A small network was trained on made-up records. Each row is its average activation on records with the value named, seen along a few directions.
Related values have similar rows: they may be neighbours, one step apart, or belong to one group.
In the rows, 500 means zero.
Strong random noise was added to every row along 9 fixed directions; ignore it. To show where, here is one row again and again, with new noise each time:
573 670 503 635 686 455 809 663 302 631 460 581 585 694 496 537 689 552
 580 114 576 328 729 633 466
594 576 461 516 531 422 529 530 314 623 616 507 341 568 435 529 359 575
 398 632 521 614 504 614 696
423 437 474 423 429 618 374 533 554 450 575 530 533 504 373 571 651 601
 567 477 446 644 393 481 655
538 601 556 609 683 543 675 562 385 640 599 651 646 666 466 550 780 629
 512 300 606 593 566 555 579
394 634 471 323 566 669 721 493 523 690 530 654 498 497 432 511 579 598
 576 544 577 364 598 550 508
733 440 468 847 590 165 413 572 357 487 551 435 497 552 628 421 549 515
 268 452 562 682 493 545 549
612 284 604 519 464 398 392 443 639 454 484 509 616 367 665 495 711 417
 509 378 488 592 576 463 515
353 668 740 377 588 762 458 450 371 484 581 602 357 562 289 673 321 500
 711 392 520 826 380 432 741
416 515 496 542 455 629 535 686 352 462 362 465 750 498 449 727 739 577
 168 429 496 447 438 567 302
379 630 263 705 514 449 463 667 476 414 542 453 458 581 359 369 542 617
 545 462 552 423 382 463 566
371 337 248 440 383 512 354 522 870 405 517 529 562 378 477 309 808 622
 682 503 460 383 439 401 497


Field Fud:
j19: 358 502 401 552 454 480 530 424 731 363 495 468 545 458 520 280 481 352
 793 471 488 222 536 340 509
j14: 588 423 819 423 445 538 558 386 463 402 439 435 616 496 624 638 414 162
 770 229 395 399 695 502 569
j3: 313 652 400 508 447 612 595 545 577 530 514 471 578 384 495 416 527 460
 541 617 668 209 499 445 454
j17: 528 610 627 675 652 327 564 457 540 454 376 504 361 395 649 324 293 277
 611 310 641 417 636 363 366
j13: 456 587 423 621 374 444 505 591 351 447 554 368 451 501 389 529 329 420
 295 716 518 420 398 473 659
j7: 541 577 486 534 512 568 577 695 244 523 449 424 588 663 441 692 562 597
 390 328 483 449 527 696 422
j15: 631 536 374 341 490 496 575 529 372 570 578 475 288 768 369 527 321 611
 824 353 309 430 624 723 687
j11: 529 464 644 558 540 538 309 568 365 384 412 456 484 520 473 660 496 533
 374 333 464 862 348 472 416
j18: 529 577 640 404 488 587 527 485 286 528 415 421 480 515 530 684 205 429
 356 600 470 526 500 612 373
j9: 626 388 595 773 383 312 389 557 516 370 659 330 720 493 644 420 717 269
 727 234 554 460 619 453 813
j12: 450 463 480 433 445 651 612 510 519 502 573 538 742 640 422 576 751 532
 617 433 420 343 538 516 558
j2: 430 542 445 420 346 549 655 475 550 652 669 514 578 398 474 473 538 423
 433 832 591 247 589 491 734
j10: 429 409 422 416 392 564 343 426 550 442 608 500 449 547 354 535 435 589
 416 785 375 660 294 434 627
j20: 324 602 590 671 531 574 531 470 629 451 577 535 699 393 541 371 663 362
 644 454 720 398 496 290 596
j4: 495 554 247 521 570 471 534 563 558 498 446 502 439 698 444 367 506 711
 579 487 420 383 455 563 311
j8: 312 822 219 581 540 556 657 611 459 578 621 475 380 608 359 276 341 625
 702 673 645 204 466 521 549
j16: 724 113 424 139 392 439 445 362 651 629 427 601 462 460 560 605 653 654
 276 657 229 597 567 661 358
j5: 441 457 638 265 410 663 573 441 606 507 364 465 647 356 626 583 509 357
 641 443 474 257 665 535 327
j1: 314 796 677 516 706 677 805 479 422 534 331 620 492 542 429 561 384 417
 542 308 623 372 551 382 260
j6: 709 537 785 261 478 541 809 436 211 700 514 534 415 628 467 783 321 291
 637 310 379 384 854 686 774
Fud is arranged as a ring.
Name the neighbours of j20, in listed order. -> j17, j11
Name the neighbours of j8, in listed order. -> j7, j5
Name the neighbours of j10, in listed order. -> j19, j16
Name the neighbours of j15, in listed order. -> j18, j4
Fewest steps between j2 and j3? -> 4

Field Vapez:
c10: 406 676 530 532 634 562 597 500 452 622 548 599 491 468 501 443 505 555
 492 585 700 532 521 494 525
c12: 340 508 363 448 304 511 317 665 474 309 360 312 393 365 400 539 342 457
 564 432 419 324 460 507 547
c4: 547 407 429 503 376 499 479 439 579 565 668 449 680 500 572 453 600 500
 429 777 517 444 503 520 612
c1: 528 532 509 477 594 459 467 494 493 546 397 489 370 416 593 453 356 546
 418 552 566 606 463 538 279
c17: 373 631 401 398 501 585 379 486 583 440 496 461 260 438 415 370 248 558
 671 631 527 544 341 439 458
c7: 454 468 256 496 623 376 532 468 780 589 477 650 399 368 572 174 638 634
 683 500 587 359 607 464 411
c2: 434 507 331 571 347 528 682 671 545 544 521 459 708 430 456 511 818 517
 317 585 561 130 542 478 459
c19: 348 430 641 369 484 770 540 524 661 491 366 605 734 328 505 673 819 546
 292 487 555 485 427 378 214
c11: 475 175 617 247 273 488 431 374 855 351 275 478 596 185 682 533 683 219
 637 301 332 298 685 376 340
c5: 611 388 525 235 447 494 574 372 635 558 451 574 362 524 459 530 455 471
 596 466 344 490 610 556 592
c13: 618 493 573 654 346 318 488 630 267 467 385 263 580 334 687 594 377 248
 224 533 559 317 618 625 453
c15: 461 680 677 581 567 549 543 533 376 379 389 399 410 592 494 531 242 328
 768 185 520 448 554 485 439
c16: 629 474 583 399 399 451 484 470 260 596 626 471 294 522 398 675 256 440
 323 679 436 648 509 554 778
c20: 356 424 410 554 489 442 301 381 793 325 488 516 399 416 468 288 475 495
 579 541 473 620 316 260 509
c3: 298 542 603 467 305 704 386 475 308 366 418 358 660 338 434 760 233 336
 55 962 470 451 274 435 430
c8: 286 501 535 278 486 884 474 466 617 479 397 571 679 501 407 666 636 679
 412 563 476 579 308 477 181
c18: 592 620 519 429 721 485 736 484 320 656 462 633 346 732 484 497 338 596
 587 395 445 479 642 643 395
c9: 213 570 473 433 335 733 253 656 509 167 164 282 540 322 422 670 307 461
 303 497 421 426 187 413 27
c14: 224 556 664 540 582 823 644 474 618 413 511 687 953 585 410 583 932 464
 786 208 546 360 527 322 534
c6: 465 443 514 440 336 589 430 440 459 488 629 413 623 470 487 601 462 437
 364 814 439 488 420 524 632
Vapez is arranged as a ring.
A walk along Vapez starts at c13 and steps to its neighbour c10. Put c12, c1, c7, c11, c5, c9 in the order it reaches them. -> c12, c7, c11, c5, c9, c1
Name the neighbours of c6, in listed order. -> c4, c18
Name the neighbours of c2, in listed order. -> c19, c16

Field Kis:
k10: 382 576 470 456 512 589 512 521 507 427 408 501 472 501 431 502 395 486
 586 443 457 404 478 481 416
k6: 476 539 390 493 532 444 482 540 512 516 480 511 327 504 464 419 413 571
 555 497 503 494 493 496 466
k9: 327 726 548 599 567 597 579 537 429 481 454 493 505 475 446 484 403 446
 471 500 654 455 432 410 452
k7: 493 418 536 553 439 487 384 548 522 320 292 377 575 436 573 556 474 418
 468 348 418 441 477 475 241
k3: 512 453 473 434 302 502 420 451 452 505 699 393 486 500 433 548 374 425
 467 794 442 545 449 544 855
k4: 568 350 686 511 523 498 400 382 618 497 563 559 646 370 656 507 656 426
 436 551 564 710 470 415 522
k8: 406 376 516 354 398 626 437 423 680 455 381 504 615 337 548 546 588 505
 307 700 467 443 402 417 257
k2: 560 507 450 543 587 423 482 538 468 520 497 544 411 564 477 455 527 594
 536 398 499 577 501 542 525
k1: 557 544 407 394 547 447 653 436 487 665 549 564 364 543 526 426 372 539
 518 645 489 395 614 580 481
k5: 400 635 465 445 589 679 685 513 555 663 664 677 583 609 358 477 752 666
 680 443 606 442 538 492 644
A value of Kis combines one of 2 hidden first parts with one of 5 second parts; all combinations occur once.
k8 and k3 share the first part; k8 and k5 share the second. Which value has the first part of k5 and the second part of k3? -> k9
k1 and k10 share the first part; k1 and k6 share the second. Which value has the first part of k6 and the second part of k10? -> k2
